A small network was shown many inputs. Here are its activations along a few directions, one row for each input.
Each table varies a few parts of the input and shows all the possible inputs, shuffled.
A made-up example of a description, with smaller parts first: one of 3 separate values, together with either a single point or one of 11 places along a line or (one of 4 places along a line, together with one of 8 places around a ring).
Shared parts are said once, and a part with two or three values counts as separate values.
(in the rows, 128 means zero)

Other details of the inputs vary at random and push rows far along two fixed directions, the same in every table; ignore that.

Rows:
row 1: [128 179 128 157  67 125  60 154 156 104 166 155]
row 2: [116 137  54 138 173  93 129 123 128 128 209 157]
row 3: [ 71 182 172 108  90 203  85 147 167 114 181 141]
row 4: [ 76 153  89 129 189 125 179 117 136 107 197 162]
row 5: [ 90 162 103 132 195 127 169 126 133  90 176 156]
row 6: [157  74  96 136 127  75 142  97  78 162  77 118]
row 7: [174  86 139 139  62  84  72 129 111 133  68  86]
row 8: [138  79 127 120 201 104 186 110  71 138  63  92]
row 9: [136 172 121 129  99 117  82 153 151 103 215 136]
row 10: [ 99 119 120  96 241 128 180 122 115 123 165 119]
row 11: [188  44  78 125 179  61 137  75  76 176 111  85]
row 12: [119 121 211 151  59 161  82 132 128 143  30 113]
row 13: [135  64 127  97 213 121 161 116  78 140  60  88]
row 14: [114 153  96 144  78 111  74 135 157 117 186 145]
row 15: [154  99 160 159  64 115 112 117  94 132  47 123]
row 16: [141 170  61 100 216 156 190 164 208 104 177 168]
row 17: [ 74 114  97 111 228 129 183 112 118 137 153 139]
row 18: [126 114 218 115  46 178  73 146 124 141  66  95]
row 19: [115  82 127 136 144 123 170 107  78 166  64 106]
row 20: [ 78 162 171 121 118 175 111 130 157 127 166 141]
row 21: [119 145 200 153  47 163  92 139 120 133  49 123]
row 22: [141 159  55 103 206 171 193 134 206 143 196 169]
row 23: [ 81 150 109 103 211 156 148 133 136 100 160 137]
row 24: [178 112 162 160  22 121  53 119 108 170  96 108]
row 25: [131  86 138 121 152 130 168  94  75 172  79  93]
row 26: [117 163 145 137  80 143 111 124 139 114 182 150]
row 27: [156  84 126 132 149  87 155 116  80 119  86 118]
row 28: [ 58 165 154 123  89 190  93 150 168 115 159 145]
row 29: [152  68 122 126 193  89 184  99  67 131  63 102]
row 30: [ 92 174 172 122 109 160 129 155 146 100 167 126]
row 31: [188 102 129 144  78 165 136 147 170 169  10 131]
row 32: [ 99 153 104 123 190 134 173 107 123 118 199 145]
row 33: [170  88 108 110 146  69 145 112  81 139 106 101]
row 34: [135 180 141 142  70 119  63 164 157  93 176 143]
row 35: [105 168 168 130  99 147 124 147 149  94 176 134]
row 36: [178  55  60 125 191 129 210 113 145 198  52 135]
row 37: [198  90 148 120  73 164 133 155 168 175  36 116]
row 38: [162 100 124 150  65  95  71 119 117 138  78 103]
row 39: [171 104 155 134  62  90  95 126  98 131  55 105]
row 40: [ 98 159 131 146  78 132 118 132 144 108 168 164]
row 41: [136 137  64 112 207  90 163  93 109 129 202 141]
row 42: [121 164 154 131  88 133 114 146 143  91 185 142]
row 43: [131 170 135 123  64 119  60 152 168  96 206 125]
row 44: [ 81 182 194 127 107 169  97 165 173  90 146 133]
row 45: [135 135  67 121 195  84 154 109 104 109 151 147]
Description of these inputs: one of 5 places around a ring, together with either a single point or one of 8 places along a line.
The inputs of row 20 and row 12 match in every part but the place on the ring of 5. If row 11 is changed in the same way as row 20 into row 12, which row does it become?
> row 38
The inputs of row 13 and row 18 match in every part but the place on the ring of 5. If row 16 is changed in the same way as row 13 into row 18, which row does it become?
> row 37
Start at row 7 and move only the place on the line of 8, one step at a time. The first step leads to row 34. Which rows follow, in order?
> row 39, row 27, row 29, row 8, row 44, row 13
Start at row 19 and move only the place on the ring of 5, one step at a time. The first step leads to row 25. Which rows follow, in order?
> row 30, row 8, row 21

Rows:
row 46: [151  93  68 121 210 100 190 108 103 139 104 131]
row 47: [138  87  89 100 223  96 166 110  97 133 123 103]
row 48: [129 109 157 139  79 124 116 109 101 155 101 114]
row 49: [122 177 136 127  83 144  79 160 182 110 168 147]
row 50: [167  98 115 126 131 113 130 123 121 147 107 114]
row 51: [ 92 194 150 116 117 149 114 159 167  64 204 152]
row 52: [110 178 164 120  90 151 102 153 158  98 176 130]
row 53: [133  97 145 141 112 136 141 123 116 147  60 118]
row 54: [120 118 154 141  89 118 117 111 102 134 102 125]
row 55: [119 119 134 115 161 136 136 127 119 139 115 120]
row 56: [158  93 121 135 117  91 133 107  88 151 109 107]
row 57: [114 134 157 128 109 151 103 139 130 129  98 118]
row 58: [105 160 165 126 110 156 121 145 136 106 137 137]
row 59: [142 109 112 141 134  91 127 114  97 124 117 121]
row 60: [119 196 136 125  89 147 105 162 185  96 205 156]
row 61: [143  89 158 122 141 127 150 115  93 157  74 100]
row 62: [143  95 143 123 124 119 111 128 108 128  79 102]
row 63: [120 122 133 128 123 156 138 130 144 143 133 134]
row 64: [118 137 161 136  85 157 130 137 146 146 113 128]
row 65: [ 78 154  68 120 220 115 153 115 133 105 215 151]
row 66: [155 114 140 142  72 140 101 133 139 149  63 127]
row 67: [159 117 152 143  66 137 122 132 128 143  63 128]
row 68: [113 113  90 122 199 112 161  94 108 138 175 135]
row 69: [127 116 162 140  83 148 132 135 127 144  72 124]
row 70: [149 140 148 137  78 147 125 134 150 143 113 135]
row 71: [161  90 117 135 118 101 119 111  95 151 119 113]
row 72: [138 153 146 143  78 130  97 150 154 103 123 138]
row 73: [119 146 160 130 107 131 106 141 139  95 122 126]
row 74: [134 131 164 123  87 143  96 137 135 124 125 111]
row 75: [118 108 126 141 134 109 135 106  95 135 104 121]
row 76: [133 120 162 125 113 150 121 129 117 150  99 110]
row 77: [158 108 124 131 113 112 109 135 130 135  87 118]
row 78: [ 87 167 119 118 132 166 127 149 177 115 183 152]
row 79: [124  93 102 114 228 108 183 108  87 128 106 116]
row 80: [165  92  89 118 175 120 173 104 116 161 112 124]
row 81: [145 142 139 134 103 124 118 146 143 104 132 140]
row 82: [111 163  54 106 214 134 169 130 163 110 213 166]
row 83: [ 97 147 116 128 129 132 112 119 134 124 170 139]
row 84: [ 83 170 111 127 148 161 133 147 173 109 179 158]
row 85: [113 134  65 121 199  92 142 121 121 112 191 138]
row 86: [138 119 112 134 138  93 136 119  94 122 136 126]
row 87: [129 132 111 132 112 108 100 122 124 132 148 126]
What do these inputs look like to the network?
> one of 6 places around a ring, together with either one of 2 separate values or one of 5 places around a ring
The inputs of row 83 and row 48 match in every part but the place on the ring of 6. If row 82 is changed in the same way as row 83 into row 48, which row does it become?
> row 70
The inputs of row 74 and row 51 match in every part but the place on the ring of 6. If row 80 is changed in the same way as row 74 into row 51, which row does it become?
> row 67
Change only the place on the ring of 5 in row 84. List by row number the other rows that result.
> row 57, row 62, row 66, row 77
List by row number the other rows that have the place on the ring of 6 in common with row 73.
> row 46, row 53, row 59, row 72, row 75, row 79
Start at row 86 and move only the place on the ring of 6, one step at a time. The first step leads to row 59. Which rows follow, in order?
> row 85, row 87, row 71, row 56

Rows:
row 88: [140  89 106 123 175  97 156 107  90 138 105 112]
row 89: [152 104 147 139  91 112 102 121 105 139  86 110]
row 90: [146  88 104 126 160  96 143 106  94 146 115 114]
row 91: [110 162 172 133  69 168  97 148 157 123 126 133]
row 92: [119 159 168 141  53 158  93 146 155 121 125 137]
row 93: [166  95 134 141  79 106 103 118 110 154  84 113]
row 94: [ 77 203 120 120 146 166 133 152 180  88 219 167]
row 95: [ 74 208 119 117 149 174 136 160 193  86 225 172]
row 96: [138 109 109 132 146 103 134 115 105 137 131 123]
row 97: [144  98 150 134 101 118 116 120 100 140  77 107]
row 98: [112 171 171 134  58 163  89 154 166 112 141 138]
row 99: [158  98  89 124 162  90 141 111 103 135 126 120]
row 100: [ 84 191 111 124 142 141 124 145 162  88 224 160]
row 101: [139 103 155 134 101 141 125 120 114 153  68 112]
row 102: [147 140 149 142  46 128  76 140 141 130 122 126]
row 103: [139  95 115 124 160 115 155 111 106 145 101 116]
row 104: [135  97 114 118 188 121 168 114 105 141  99 117]
row 105: [134 165 149 147  37 134  71 147 159 118 148 142]
row 106: [ 91 177 113 122 148 138 126 137 155  97 209 153]
row 107: [102 146  85 110 208 115 163 123 128 102 200 140]
row 108: [106 167 174 131  70 177  97 157 172 119 132 138]
row 109: [121 128  70 115 221  93 166 114 114 111 187 138]
row 110: [142 101 156 132 104 142 130 131 123 150  57 114]
row 111: [130  99 113 120 174 133 164 114 117 149 100 120]
row 112: [147  81 108 122 181 104 170 109  94 147  89 112]
row 113: [144  99 156 134 104 132 127 122 111 149  58 109]
row 114: [131 145 166 140  51 135  74 141 138 124 124 124]
row 115: [162  87  84 127 171  80 149 106  95 142 114 116]
row 116: [144  98 167 131  94 147 124 131 121 150  49 111]
row 117: [108 138  67 103 250 113 190 121 130 104 201 145]
What do these inputs look like to the network?
> one of 5 places around a ring, together with one of 6 places along a line
Change only the place on the ring of 5 in row 116. List by row number the other rows that result.
> row 95, row 108, row 110, row 111

Rows:
row 118: [143 163 103 112 129 132 108 137 172 114 194 146]
row 119: [113 162 136 130 122 152 121 155 169 108 136 149]
row 120: [127 115  85 111 235  94 169 102  89 124 174 124]
row 121: [130 130 170 143  67 140 110 125 118 137  76 120]
row 122: [ 92 163 139 117 138 150 131 127 139 116 187 140]
row 123: [124 160 122 105 147 143 101 141 149 100 192 126]
row 124: [118 163 113 120 137 157 139 147 175 124 180 146]
row 125: [136 115 163 136  59 118 101 140 122 125  88 109]
row 126: [135 121 143 149  59 125  92 129 130 141 113 126]
row 127: [ 90 172 132 128 148 144 137 131 145  95 175 150]
row 128: [132 170 112 131 127 121 123 143 154 108 191 153]
row 129: [128 130 101 123 174 102 143 127 107 117 147 128]
row 130: [126 111 181 130  75 156  99 130 124 155  92 108]
row 131: [108 165 142 144  95 147 117 136 144 113 132 147]
row 132: [116 168 108 138 128 123 114 135 150 109 184 155]
row 133: [ 99 172 141 122 146 147 140 132 142 100 182 141]
row 134: [136 146 138 131  77 125 115 147 156 111 157 135]
row 135: [148  75 127 121 172 109 164 106  80 139  59 109]
row 136: [116 110  71 118 211 125 177 112 126 141 160 139]
row 137: [117 161 166 122 104 154 118 143 140 103 138 132]
row 138: [129 154 132 117  95 140  83 142 150 114 147 126]
row 139: [150  73 116 133 168  88 138  98  71 151  79 104]
row 140: [101 143 163 135  87 152 105 127 133 128 130 135]
row 141: [ 94 154 131 118 151 156 130 146 163 111 164 139]
row 142: [128 117 158 142  58 123  90 123 115 144  97 111]
row 143: [137  69 113 132 155 119 149 105  97 172  67 111]
row 144: [141  69 111 121 177  84 162 114  85 129  95 102]
row 145: [162  74 114 128 138 115 162  95  86 174  84 113]
row 146: [123 121 167 138  63 144 104 121 115 150  86 120]
row 147: [163  75 104 132 136  92 148  98  93 166 106 109]
row 148: [153  65 111 132 150  83 154 115  90 141  70 104]
row 149: [127 113  95  96 249 117 193 125 119 119 155 122]
row 150: [135 126  76 119 212 112 195 107 114 128 164 139]
row 151: [141 128 159 151  62 141 113 124 126 139  77 127]
row 152: [148 125 137 132  79 131  77 137 139 132  98 119]
row 153: [120 169 109 136 131 121 119 144 152 101 183 154]
row 154: [133 112 174 137  60 127  88 120 109 143 102 101]
row 155: [149 115 155 128  75 137  71 133 127 131  87 105]
row 156: [106 168 125 130 145 125 115 145 140  91 181 144]
row 157: [121 132 152 139  83 155 106 145 153 138  94 127]
row 158: [140 112 180 130  63 123 102 140 116 123  96 101]
row 159: [154  77 124 117 172 112 163 118 100 152  56 105]
row 160: [ 87 160 121 119 142 153 128 136 154 121 179 146]
row 161: [131 121  73 111 228 116 188 125 136 121 147 141]
row 162: [104 151 125 141  96 128 100 134 144 117 160 141]
row 163: [102 146 146 137  88 131  93 130 136 116 152 130]
row 164: [160  80 112 128 151 109 165 107  92 145  60 119]
row 165: [124 120 158 146  63 144 102 122 119 149  82 127]
row 166: [151  80 120 120 164 106 166 106  81 145  59 110]
row 167: [163 122 152 148  56 120  93 125 125 150 100 124]
row 168: [101 107  86 110 230 124 174 110 116 135 161 131]
row 169: [ 99 164 113 131 128 148 134 128 150 116 183 156]
row 170: [149 125 178 139  72 126  90 137 107 129  94 108]
row 171: [105 171 117 130 135 125 113 134 139 106 183 146]
row 172: [134 115 182 127  80 158 106 141 134 147  83 100]
row 173: [139  80 109 116 181 118 165 115 102 158  81 104]
row 174: [110 169 111 137 137 121 116 147 147  98 177 152]
row 175: [161  69 112 127 144 123 157 105 100 182  81 109]
row 176: [107 162 113 126 134 155 134 146 171 119 165 146]
row 177: [155  78 104 140 157  86 138 103  80 155  74 112]
row 178: [125 170 117 118 144 151 143 153 176 110 175 152]
row 179: [163 116 142 133  64 126  79 128 142 142  88 116]
row 180: [130 107  67 116 210  86 183 120 120 111 167 133]
row 181: [135 162 140 129  90 149 124 143 153 113 141 148]
row 182: [100 167 131 115 161 151 136 152 167  94 168 148]
row 183: [122 141 123 131 133 135 137 134 131 112 117 144]
The inputs of row 127 and row 151 match in every part but one. If row 163 is changed in the same way as row 127 into row 151, which row does it become?
> row 126
The inputs of row 181 and row 137 match in every part but one. If row 128 is changed in the same way as row 181 into row 137, which row does it become?
> row 170
What do these inputs look like to the network?
> one of 6 places along a line, together with either a single point or one of 4 places along a line or one of 6 places around a ring
Change only the place on the line of 4 in row 125. List by row number the other rows that result.
> row 129, row 142, row 171
List by row number the other rows that have the place on the line of 6 in common with row 143.
> row 119, row 131, row 148, row 152, row 157, row 162, row 165, row 174, row 177, row 183
Change only the place on the line of 6 in row 140. List by row number the other rows that result.
> row 122, row 145, row 146, row 165, row 169
Change only the place on the ring of 6 in row 159. List by row number the other rows that result.
> row 121, row 146, row 160, row 166, row 173
